Each row below holds a small network's activations on one input, seen along a few directions.
Each table varies a few parts of the input and shows all the possible inputs, shuffled.
A made-up example of a description, with smaller parts first: values(2) and (point or ring(9) or (line(4) and ring(8))).
Shared parts are said once, and a part with two or three values counts as separate values.

Other details of the inputs shift rows strongly along three fixed directions, in all tables alike. That doesn't count.

Rows:
R1: [ -3  -3 -11  -4 -14   8  -4   7  -3 -11   0]
R2: [  4   3 -20   5   1   7   5   7   1  -9  -6]
R3: [  1  -3  -1   9  -5   9  -1  18  -3 -10 -12]
R4: [-15  -5  -8  10  -6  11  -3  -2  -3  -9   9]
R5: [-19   2  -1   9   1  10   5 -11  12  -3 -25]
R6: [ -5  42  26   5   7 -60  13   2 -18 -40  10]
R7: [  7   3 -19   4   4   8   6   4  -1  -9  -8]
R8: [-14  40  18 -14  12 -51  19 -21 -22 -43  23]
R9: [-16  -5  -9   6  -2  14   2  -4  -2 -10   9]
R10: [ 13 -61  -2  -4  -6 -47  24  20   5  37  -5]
R11: [  4   1 -16  -8 -12   8   0   0  -6  -7 -10]
R12: [ 17  23  32  -7  10  34 -32   9  16  45  13]
R13: [-16  -5 -11   2   2  17   6  -5   0 -12  12]
R14: [  2   4 -23   0 -14   4  -1  -2  -3  -5  -3]
R15: [-4 -2 -2 15 -9 12  5 -1  3 -8 -2]
R16: [ 12  23  17 -19  10  33 -35   2  11  44  22]
R17: [  5  -2  -4   9  -4   9   1  13  -2 -10 -11]
R18: [  0 -69   0 -10 -10 -41  23   4   3  36  10]
R19: [-25  38  43  -7  11 -55  13 -11 -13 -33 -16]
R20: [  3  -5   7  14 -13  11  -1  12  -5  -9 -11]
R21: [ -4   0 -24  -6   2  12   6  -7  -1 -12   7]
R22: [ -6   1 -22   3  -9   6  -3  -1  -1  -8   7]
R23: [  5 -12  -1   5   2   8 -15  -7   0 -17 -15]
R24: [-12  -8  -2   2  -4  15  -1   0  -6 -11   2]
R25: [ 16  26   7 -23  17  32 -32   1  10  44  24]
R26: [ -1  -5   5  13  -6  12  -1  11  -8  -8 -11]
R27: [ -3  -2  -1  19 -12   9   0   1   2  -7  -2]
R28: [ -7  41  32   9   5 -58  13  -5 -23 -39  11]
R29: [ -7  -3 -13  -5  -8   9  -4   6  -6 -10   0]
R30: [ -1  -5   6  11 -10  13   1   3  -2  -9  -9]
R31: [ 19  24  29  -7  14  36 -30   3  14  46  16]
R32: [-17  -2   4   6   2  12   2  -8   3  -3 -30]
R33: [ -4 -69  -1   6  -5 -42  27  -2   8  41  12]
R34: [  6   1 -13   5  -2   7  -1  11  -9  -7 -13]
R35: [-10  -2 -19  -2  -4  13   5  -9  -1 -10  11]
R36: [  2   5 -24   2  -7   4   1   2  -3  -4  -7]
R37: [  1   4 -24  -4 -10   7   3  -4  -2  -6  -3]
R38: [  4   4 -18   8  -3   5   2   8  -1  -7  -9]
R39: [ 12 -40  26 -25  27 -13  -4   2  17  87  35]
R40: [  6 -12   0   5  -1   7 -15  -7   5 -18 -16]
R41: [  4  -9  -6  13  -3   3 -17  -9   8 -16 -10]
R42: [  3   1 -18  -7  -9   9   1  -1 -11  -6  -8]
R43: [  1   1 -10  13  -2   8   4  10   2  -9  -5]
R44: [  6 -10  -8   4   7   9  -7 -14   8 -20 -10]
R45: [  5   2 -17  -1  -9   5  -3   6  -7  -6 -13]
R46: [  5   4 -17  12  -7   2  -3  10  -1  -6  -9]
R47: [  1  -5   1  13  -2  13   2   5 -10  -8  -9]
R48: [  2   1 -12   9   2  11   8   9   4 -12  -2]
R49: [  3 -13   2   5  -2   6 -17  -2   3 -18 -16]
R50: [  9  20  26 -14   9  34 -34   7  14  40  23]
R51: [-1 -1 -5 17 -4 11  4  2 -2 -7 -4]
R52: [ -4  -2 -16  -5  -7  10  -2   1  -5 -10   0]
R53: [ 21 -38  35 -20  11 -17  -6   7  23  88  27]
R54: [  3   5 -23   7 -11   1  -4   4  -4  -4  -7]
R55: [ 24  20  16 -13  26  28 -38 -11  29  32  15]
R56: [ -7   0 -25  -5  -1  11   5  -4   1 -11  10]
R57: [ -1  69  57 -25  41 -30  -8 -24  13  18  12]
R58: [  5   0 -11  -7 -19   7  -2   6  -4  -8 -10]
R59: [-25  41  33  -6  18 -54  22 -22  -5 -36  -7]
R60: [-15  -9   0   2  -5  15  -4   5  -7 -11   2]
R61: [ 24  27  19  -9  20  33 -29  13  14  45  12]
R62: [  9 -62 -13 -10   1 -46  26   8  -3  41  -2]
R63: [-10  -7   4   7 -10  14  -2   3  -6  -8  -4]
R64: [-6 -6  2  7 -9 14  0 -2 -5 -9 -4]
R65: [  4   0  -9   4  -6   5  -4  17  -6  -7 -15]
R66: [ -1  -3  -3  11  -2  15  10  -5   3 -11  -1]
R67: [  2   1 -15  -1 -10   4  -5  11  -8  -5 -14]
R68: [-10  -2  -6  11  -8  13   3  -6  -1  -7   3]
R69: [ 11 -61  -7 -10  -9 -48  23  15   3  39  -4]
R70: [-16  -1   6   6  -1  11   2  -8   7  -4 -31]
R71: [  5   4 -25  -2   0   7   5  -1  -3  -7  -7]
R72: [ 22  32  -1 -26  16  31 -24  -5  19  45  21]
R73: [  7   1 -11   4  -5   6  -2  12  -4  -8 -15]
R74: [ -6  41  22 -20   0 -58  12  -4 -27 -38   5]
R75: [  4   3 -25  -8  -3  10   8  -8  -3  -9  -3]
R76: [ -8  -5 -11  -1  -6  13  -1  -5 -11  -8   3]
R77: [-15  -2  10   7  -8  10  -1  -1   8  -4 -32]
R78: [  3  -2  -6  13   3  14   9  -2  -2 -10  -3]
R79: [  3  -9  -6   8   1   5 -12 -10   9 -17 -10]
R80: [ 15  63  68 -17  16 -30 -19   1   0  14  27]
R81: [ -4  -2  -3  11  -5  14   8  -2   5 -11   1]
R82: [  5 -67  -2   4   7 -38  37   3   8  37   8]
R83: [  5  -2   1  10 -11   8  -1  20  -1 -10 -12]
R84: [-8 -6  1  7 -6 15  1 -3 -9 -8 -2]
R85: [ -7   1 -23  -2  -5   9   1  -3  -1  -9   7]
R86: [ -9  -1 -16   6 -12   8  -4  -6  -3  -7   8]
R87: [  2  30  23  -4  18  27 -30  -9  30  51  -3]
R88: [  4   0 -12   9   5  12   9   6   2 -12  -4]
R89: [ -7  -4  -7   6  -1  16   8 -10  -1 -10   3]
R90: [   3  -19   19  -26   20 -119   47   -6  -11   14   23]
R91: [  3  -4   2  13  -5  12   1   6  -6  -9 -11]
R92: [ -6  -4 -10  -2  -9  12  -2  -4  -6  -9   1]
R93: [  0  27  40  -6   5 -59  -4  -9 -13 -47  -2]
R94: [-10  -3  -7   7  -3  15   7  -7   1 -10   6]
R95: [ -4 -66 -13  -8  -1 -42  30  -6   6  39  17]
R96: [  2  64  48 -28  38 -25 -11 -16  -2  10  46]
Each input here is: line(8) and (values(2) or ring(10)).
The inputs of R70 and R19 match in every part but the line(8) part. If R92 is changed in the same way as R70 into R19, which row does it become?
Answer: R16
The inputs of R39 and R13 match in every part but the line(8) part. If R47 is changed in the same way as R39 into R13, which row does it become?
Answer: R82
Change only the values(2) part in R32. List by row number the other rows that result.
Answer: R23
Which other rows agree with R57 in the line(8) part? List them by row number.
Answer: R7, R8, R21, R44, R66, R71, R75, R78, R88, R89, R96
Change only the values(2) part in R41. List by row number the other rows that result.
Answer: R87

Rows:
R97: [ 31 -57 -35  22 -28 110 -38  21  32  56 -12]
R98: [ 39  68  23 -44  36 -15 -21   1   0  40  33]
R99: [ 23  58  77 -12  38 -14 -30  10  17  42  -9]
R100: [ 20 -49 -63  -6   0 110 -31  -9  35  54  -4]
R101: [-16  35 -29  10 -14  -7  19  11 -29 -81 -15]
R102: [ 25  54  56 -25  18 -14 -41   4  -2  39  36]
R103: [-28  39 -31   9 -18  -6  19 -10 -19 -74 -15]
R104: [-24  35  -4  25 -24   3  23 -10 -21 -72 -14]
R105: [  5 -97  30  10  -4 -85  28  10  10  25 -38]
R106: [-26  31 -13  12 -20  -1  17  15 -37 -78 -15]
R107: [  3   8 -39  37 -31 111 -15  22  -1 -30 -27]
R108: [ 28 -54 -61  21 -20 103 -45  22  34  59 -11]
R109: [  3 -73 -30 -22   1 -77  55 -12  -1  33   2]
R110: [-31  26 -19   7  -5  -1  10 -20 -17 -83  -1]
R111: [-26  22   9  23 -11   8  14 -20 -19 -80   0]
R112: [ 16 -55 -49  19 -19 120 -24  32  21  66 -18]
R113: [-18 -90  -6   0 -10 -73  60  -2  -6  38   1]
R114: [-30  32  17  30 -13  -6   9 -10 -10 -72 -60]
R115: [ 32  60  35 -35  24 -21 -41   3  11  35  38]
R116: [-31  26 -17  21  -2  -2   9 -20 -18 -82   0]
R117: [ 21 -78 -21 -23  -4 -82  33   1  -7  24   5]
R118: [-39   6 -20  27 -21  40   5 -14 -26 -82 -16]
R119: [ 22  55  50 -33  18 -15 -42   7   3  37  38]
R120: [-21 -90 -11  -9 -10 -75  59   1  -1  36   3]
R121: [ -17 -103   33   10   13  -75   43  -13   17   23  -28]
R122: [  0  51  53 -34  36  -3 -29 -16  11  35  48]
R123: [ 13  71  30 -21  33 -16 -21 -11  16  47  38]
R124: [ 26  68  33 -19  37 -16 -22  10   6  43  39]
What do these inputs look like to the network?
Answer: line(4) and (point or line(6))
The inputs of R100 and R98 match in every part but the line(4) part. If R118 is changed in the same way as R100 into R98, which row does it become?
Answer: R112
Which other rows agree with R105 in the line(4) part? List them by row number.
Answer: R97, R102, R108, R115, R117, R119
Start at R109 and move only the line(6) part, one step at a time. The first step leads to R103. Which rows follow, in order?
Answer: R123, R120, R113, R104
Start at R121 and move only the line(4) part, one step at a time. The first step leads to R114. Which rows follow, in order?
Answer: R99, R105

Rows:
R125: [-19 -22  19  12 -10 -61  32   6 -12 -18 -26]
R126: [-15 -27 -12  -2  -3 -78  47 -10 -13 -27  -7]
R127: [  4 -51 -22   7 -10   3   5  -3  13   7 -23]
R128: [ -3  53  18  25  -6  51 -27  10  -8 -49 -20]
R129: [  4 -24 -25   7 -17  -5  12  16 -14  -8 -17]
R130: [-18 -40 -57  12 -16  15  30  -4  -9 -24  -1]
R131: [ 30 -45 -13   0 -10  43 -24  23  16  50  -5]
R132: [ -7 -43 -17   9 -22 -49  29  16 -26 -42 -13]
R133: [ 10 -32 -10   9 -18  -6   1  15 -11 -14 -26]
R134: [  7   8  54 -23  25 -14 -10  -6  21  81  44]
R135: [-14 -13 -14  19 -16  55  -7   1  12   3 -37]
R136: [ 17 -46  10   4  20  42 -18  -3  51  86 -10]
R137: [  8 -40 -34  10 -16  -3  11  17   2  17 -22]
R138: [ -8  90  16 -19  17  -7 -16 -22 -18 -37  31]
R139: [ -9   6   6 -15  12 -56  22 -14 -13  -4  33]
R140: [ 16   4  58 -13  33 -16 -12  -7  26  74  40]
R141: [ 15 -13 -33  -1  -7  39  -1  17   7  31  14]
R142: [ 10  87  39 -10   4 -12 -27   0 -21 -44  21]
R143: [ -5 -46 -42  18 -32  11  13  16 -10 -29 -12]
R144: [ 22  11  25 -30  24 -22  -8  -3  14  78  55]
R145: [  0 -21  -2   3 -10 -69  22  11 -15 -24 -17]
R146: [ 19 -49 -19 -13  11  40 -24   1  33  82  27]
R147: [-26 -53 -22  33 -12  21  19 -10   2 -30 -18]
R148: [ -3  34   8  25  -8  61 -24   7   2 -28 -10]
R149: [ 14  42  13 -23  21 -27   3  -3   2  22  15]
R150: [  3 -21 -27  14 -22  50 -14   2   2  -8  -3]
R151: [ -6 -30 -30   5 -13 -22  26   1  -8 -10 -19]
R152: [-17 -39   3  15 -19 -13  24  14 -13 -14 -19]
R153: [-24  87  45  -6  17   1 -18 -22 -12 -37  23]
R154: [ -1 -13 -14   1  -6 -66  39  10 -18 -19 -11]
R155: [   0   10   38  -23   16 -121   31   -9  -18  -18   10]
R156: [-19  -3  -1   3   1  46 -10 -15  11  11   1]
R157: [-18 -43 -22  10 -22 -44  35  -2 -21 -42   3]
R158: [ -5  51  -5   1  -2  49 -31 -14  -5 -52 -12]
R159: [ 18 -17 -24   0 -10  40 -13  21   4  32   2]
R160: [-13 -24 -40  -2  -4   1  26 -10  -6 -11   8]
R161: [  2  91  56   9  17 -11 -27   0  -5 -36 -12]
R162: [ 14  38  20 -19  10 -26  -4   6  -7  19  37]
R163: [ -5   0  16 -22  16 -58  13 -14  -5 -10  15]
R164: [ 20  34  35 -20  16 -27 -18  -6   4  16   4]
R165: [  1 -48  -6  10  11  54 -13 -10  32  50   0]
R166: [-23  34  -6  27  -4  70 -18 -15   1 -64 -31]
R167: [  1 -26   2  -1 -10 -65  22  13 -22 -27 -12]
R168: [ 25  16  18 -34  35 -27  -1  -6  26  75  31]
R169: [ -8 -22 -36   6 -14   1  27   1  -9  -9  12]
R170: [  9 -11 -40   8 -16  44   1  22  -6  -2  -8]
R171: [ 19 -32  -5 -11  10  34 -25  -4  25  61  22]
R172: [ -3  31 -15   3  -6  58 -32 -14  -1 -31  -1]
R173: [ -7   1  12 -20  14 -57  12 -17  -9  -9  26]
R174: [ 31 -18 -15 -13   7  25 -10  21  15  68   6]
R175: [-18  40   1  15  -5  63 -24 -10  12 -20 -26]
R176: [  4  88  61   5  17  -8 -26   1 -13 -39  -7]
R177: [-19 -47  11   8 -13 -44  37   7 -10   0   0]
R178: [ -1   2 -25  -8   4  36  -8  -8   8   9   3]
R179: [ -1   0  10  10  -8  39 -16  14   4  15 -22]
R180: [  5  36  11 -30  28 -21   5 -13   3  17  29]
R181: [ -8  56  13  24  -1  51 -25  -7   2 -45 -33]
R182: [  4   6  53 -32  38 -14 -10 -15  28  77  29]
R183: [ -2 -40 -11  15 -22 -54  25  10 -17 -39 -34]
R184: [ -9  43 -31  16 -16  58 -26  -5  -2 -61 -29]
What do these inputs look like to the network?
Answer: line(6) and ring(10)
The inputs of R174 and R179 match in every part but the line(6) part. If R154 is changed in the same way as R174 into R179, which row does it become?
Answer: R125
The inputs of R182 and R166 match in every part but the line(6) part. If R135 is changed in the same way as R182 into R166, which row does it become?
Answer: R181
Start at R131 and move only the ring(10) part, one step at a time. The first step leads to R142. Which rows follow, in order?
Answer: R150, R171, R172, R158, R127, R164, R183, R133
